A small network was shown many inputs. Here are its activations along a few directions, one row for each input.
Each table varies a few parts of the input and shows all the possible inputs, shuffled.
A made-up example of a description, with smaller parts first: line(4) and (point or ring(11) or (values(3) and ring(8))).
Shared parts are said once, and a part with two or three values counts as separate values.

Other details of the inputs vary at random and push rows far along two fixed directions, the same in every table; ignore that.

A family of inputs:
x1: [ -9 -28  -2   2 -33  32  -3 -18 -21  19   7 -37  15]
x2: [-18 -13  20  -3  28 -22 -37  21  44   7 -26  -8 -29]
x3: [-26   8  -8 -26  26 -42 -43  63  61  13 -26  -1 -20]
x4: [ 37  15  -3  34  32 -31  42 -18  21 -49  -1  42 -24]
x5: [-22 -16  10  -5  16 -37 -48  68  70  10 -27 -17 -29]
x6: [-26 -17  30 -14 -23  36 -43 -30 -41  23  -1 -27  13]
x7: [ -3   9  13   1  -7  32  25 -43 -50 -10   7   4  10]
x8: [ 67  10  -3  61  68 -33  71 -12   2 -34  30  77 -17]
x9: [ 42  22 -37  23  -4  -9  43 -21   1 -32   9  35   6]
x10: [ 32  25  -9  19  20 -34  51   4  17 -30   7  10  -8]
x11: [ 14   2   3  10 -14  -8  -1   2  -4  -9   9  -7   6]
x12: [  7  -1 -15 -14 -47  44  -9 -58 -62  35  19 -40  46]
x13: [ 19  29 -26   4   4 -15  28   2   2 -25   4  31   3]
x14: [ 11   4  11   4  -2  26  27 -57 -41   1  10 -14   7]
x15: [ 37   4  -8  36  28 -30  41 -19  27 -50   0  43 -28]
x16: [ -9  17 -19 -23 -10  10  21 -20 -28  11  12  -9  20]
x17: [-25  -8  15 -10   9 -29 -43  74  54  -2 -22   0 -29]
x18: [ 29  14 -31  12   3 -16  21 -14  16  -8   2  11   4]
x19: [ 44  19  -3  25  17 -50  22   7  37 -22   6   4 -10]
x20: [-10  22 -17 -17 -14  10  15  -4 -21  -4   7  14  13]
x21: [-13  -6  -9 -20 -45  37 -37 -21 -42  28   6 -24  32]
x22: [-42 -25  27 -26 -46  84 -27 -52 -87  32   5 -39  27]
x23: [-74 -12  46 -43  10   5 -69  49  19  29 -30 -11 -23]
x24: [-39   1  31 -27  10  11 -13  -7 -12  24  -9 -19  -7]
x25: [ 58  37 -41  24  -7  -3  74 -44 -25 -42  24  39  14]
x26: [-41   2  21 -22  13 -32 -38  81  50   1 -22   5 -29]
x27: [-22  -9  16 -13  18 -39 -46  73  66  12 -24 -18 -31]
x28: [ 30  26 -10  23  -1 -10  57  -9 -12 -40  14  23   4]
x29: [-38 -44  17 -15 -42  78 -27 -64 -69  44   3 -56  26]
x30: [ 11  -2  18   2 -24  42   8 -83 -68  19  18 -35  29]
x31: [ -4  -9   1   8  -3 -13 -12  33  27 -12  -9   3 -13]
x32: [ -7   1 -15 -20 -12   8 -18   2  -1  20  -3 -17   8]
x33: [-42 -32  -8 -28 -11  -1 -75  48  47  43 -28 -26 -10]
x34: [ -7 -38  13   9  -3  49  -8  12 -42  29  33  -4  37]
x35: [ 11 -29 -11  -3  -7  44   6  -9 -57  31  23  15  50]
x36: [-52  -9  38 -28  40 -30 -66  59  59  23 -40 -14 -39]
x37: [ 69  27 -47  44  17 -43  68 -13  37 -57   9  63 -13]
x38: [ 22  -5 -14  26  -8  -8  29   0  12 -29   6  16  -7]
x39: [-11  10   9 -10   7 -16  14  20   9   1   1 -11  -5]
Description of these inputs: values(3) and (point or (values(2) and line(6))).
Q: The inputs of x5 and x2 match in every part but the values(3) part. If x10 is changed in the same way as x5 into x2, which row does it become?
A: x36
Q: Which other rows does x10 become when the values(2) part takes its other values? List them by row number.
A: x28
Q: Which other rows does x5 become when the values(2) part takes its other values? List them by row number.
A: x31

A family of inputs:
x40: [  5   7  17   7  50 -39  -1  44  50 -23 -14  34 -30]
x41: [  6   9  11   6  46 -44  -9  41  52 -19 -12  45 -24]
x42: [-38  -7  12 -33 -41  42 -35 -40 -41  25  -9 -40  17]
x43: [ 46   4 -36  36 -14   8  64 -28 -24 -35  23  24  20]
x44: [-46 -18  41 -11  -6  48  -4 -24 -55   9   4 -14  -2]
x45: [ 41  19  -2  32 -13  -2  51 -19 -30 -40  26  21  11]
x46: [ 21  11 -31   7  15 -57   2  50  71 -13  -7  14 -18]
x47: [ 48  -4 -17  38 -10  13  51 -50 -34 -31  23  32  15]
x48: [ 42  22   0  18  24   0  65 -52 -34 -23  22  19   9]
x49: [ 37  38 -23  12   3  -7  51 -43 -22 -22  13  22   7]
x50: [-34 -11  17 -30 -29  42 -32 -34 -49  34  -3 -32  23]
x51: [-69 -20  17 -39  -5  10 -89  70  22  33 -30  -5 -17]
x52: [  0   5  15   6  40 -37   0  44  45 -32 -18  36 -37]
x53: [-47 -27   7 -27  -1 -11 -97  61  50  44 -32 -28 -18]
x54: [  3  22  10  -3  31 -49  -2  21  60 -31 -26   8 -41]
x55: [-81 -15  54 -40  14  -7 -77  39  40  25 -40 -42 -45]
x56: [  9  -4  28  19  61 -48   2  26  53  -5 -11  20 -41]
x57: [ 41   6 -44  27 -20   1  59 -12 -12 -30  28  27  16]
x58: [-29 -18  28  -7 -25  39 -12 -44 -32  20  -5 -46  -3]
x59: [ 52   8 -30  36  -4  16  51 -43 -32 -18  31  28  22]
x60: [-77 -19  58 -35  29 -10 -74  47  35  32 -35 -32 -40]
x61: [ 52  13 -43  22  -3 -10  59 -22  -9 -13  33  15  22]
x62: [ 52   9 -32  27   7  -8  56 -28 -12 -16  24  13  22]
x63: [ 54  17 -37  30  -8  -6  65 -42 -15 -26  19   7  21]
x64: [  2  30 -16  -9  17 -55   1  40  66 -27 -27  10 -27]
x65: [ 58   4  -9  33  16   1  59 -52 -25 -17  24  14  11]
x66: [-30  -6 -12 -31 -45  56  -5  -4 -55  34  16 -18  41]
x67: [ 22   0   5  17  37 -50  -5  29  64 -17 -19  12 -34]
x68: [ 18  12  14  18  26 -47  -6  55  47 -23   0  24 -17]
x69: [-34 -37  38  -3 -10  55 -20 -20 -46  35   4 -27   9]
x70: [-23 -14 -27 -23 -66  44 -19 -22 -31  29   7 -52  31]
x71: [-31 -12  -1 -25 -35  58 -10 -10 -58  30   8 -22  41]
x72: [ 52  10 -44  30 -13   4  67 -23 -17 -23  37  25  27]
x73: [ 11  25  -6  -1  50 -55 -10  44  54  -8 -12  37 -27]
x74: [ 16  -6 -16  17  25 -36  -3  53  56 -13  -6  24 -10]
x75: [-26 -43  16  -6 -35  60 -29 -14 -48  25   1 -28  16]
x76: [-30  -8   0 -32 -23  41 -17  -9 -49  39   4 -31  35]
x77: [ 20   6  -7  13  19 -54 -15  17  71 -23 -21  14 -32]
x78: [ 17  -1 -17  23  24 -40 -11  47  55 -23  -9  40 -29]
x79: [-59 -30   1 -36 -25  -2 -92  59  50  37 -38 -52  -9]
x80: [ 19  16  21  26  26  17  72 -56 -47 -29  26  24   1]
x81: [-22 -13 -12 -14 -44  35 -40 -24 -20  27  -5 -41  14]
x82: [-37 -38  36  -1 -15  49 -20 -14 -41  22  -2 -20  -2]
x83: [ 25   5 -14  15  43 -53 -16  40  61  -4  -7  29 -25]
x84: [  6  17  14   1  45 -52  -2  31  57 -22 -22  17 -37]
x85: [-17 -27   7 -12 -28  32 -38 -26 -26  34  -2 -32  19]
x86: [-67  -9   3 -57 -19  -5 -78  74  35  49 -31 -33  -6]
x87: [  1   7   8   5  35 -43  -9  42  48 -28 -16  47 -31]
x88: [-37 -29  36 -10 -19  48 -23 -36 -44  39  -3 -47   6]
x89: [-45 -44  25 -28   9  -2 -98  49  34  54 -24 -24  -8]
x90: [-40 -15  -2 -27 -41  55 -16  -1 -54  22   1 -20  30]
x91: [ 49  13 -15  29 -14   6  57 -68 -19 -32  12  -5   5]
x92: [-40  -9 -12 -34 -52  53 -12   6 -51  27   8 -16  30]
x93: [ 37  28 -21  19   2  16  57 -42 -42 -22  27  35  20]
x94: [-17   3  12 -15 -51  29 -22 -24 -36  13   4 -51  19]
x95: [-26  -2 -12 -36 -36  43  -7  -9 -52  42  14 -27  38]
x96: [  6  26 -12  -5  31 -58   3  49  62 -19 -23  19 -23]
x97: [ 23  17  13  12  34 -59  -6  48  49 -15  -1  16 -20]
x98: [  2  36 -26 -15   5 -56   4  47  68 -21 -21  14 -26]
x99: [-40 -14  42 -17   6  45  -6 -41 -60  31  10 -31   9]
x100: [-17 -38  18  -4 -18  49 -28  -9 -33  30   3 -24  18]
x101: [ 46  -4 -12  33   2  10  41 -42 -23 -17  24  28  19]
x102: [ 44  23  -7  17  19  -5  57 -56 -33 -19  23  30  16]
x103: [ 34  43 -28   9  -9  -7  49 -49 -15 -32   8  15   1]
x104: [ 45  30  -4  24 -13  -9  50 -38 -29 -26  24  -2  16]
Q: The inputs of x76 and x96 match in every part but one. If x48 is changed in the same way as x76 into x96, which row does it become?
A: x84
Q: The inputs of x82 and x58 match in every part but one. If x57 is changed in the same way as x82 into x58, which row does it become?
A: x70
Q: What is each input in this table made of?
A: line(5) and (point or (values(2) and line(6)))
Q: Start at x91 and move only the line(5) part, one step at a time. The first step leads to x67. Which rows follow, in order?
A: x65, x100, x75
Q: Which other rows does x98 become when the line(6) part takes its other values? List them by row number.
A: x42, x54, x55, x64, x103
Q: Which other rows does x76 become when the values(2) part takes its other values? List them by row number.
A: x62
Q: Which other rows does x73 become when the values(2) part takes its other values? List them by row number.
A: x83
Q: List by row number the other rows that have the line(5) part in common with x69.
A: x40, x41, x59, x66, x68, x71, x72, x74, x80, x93, x100, x101
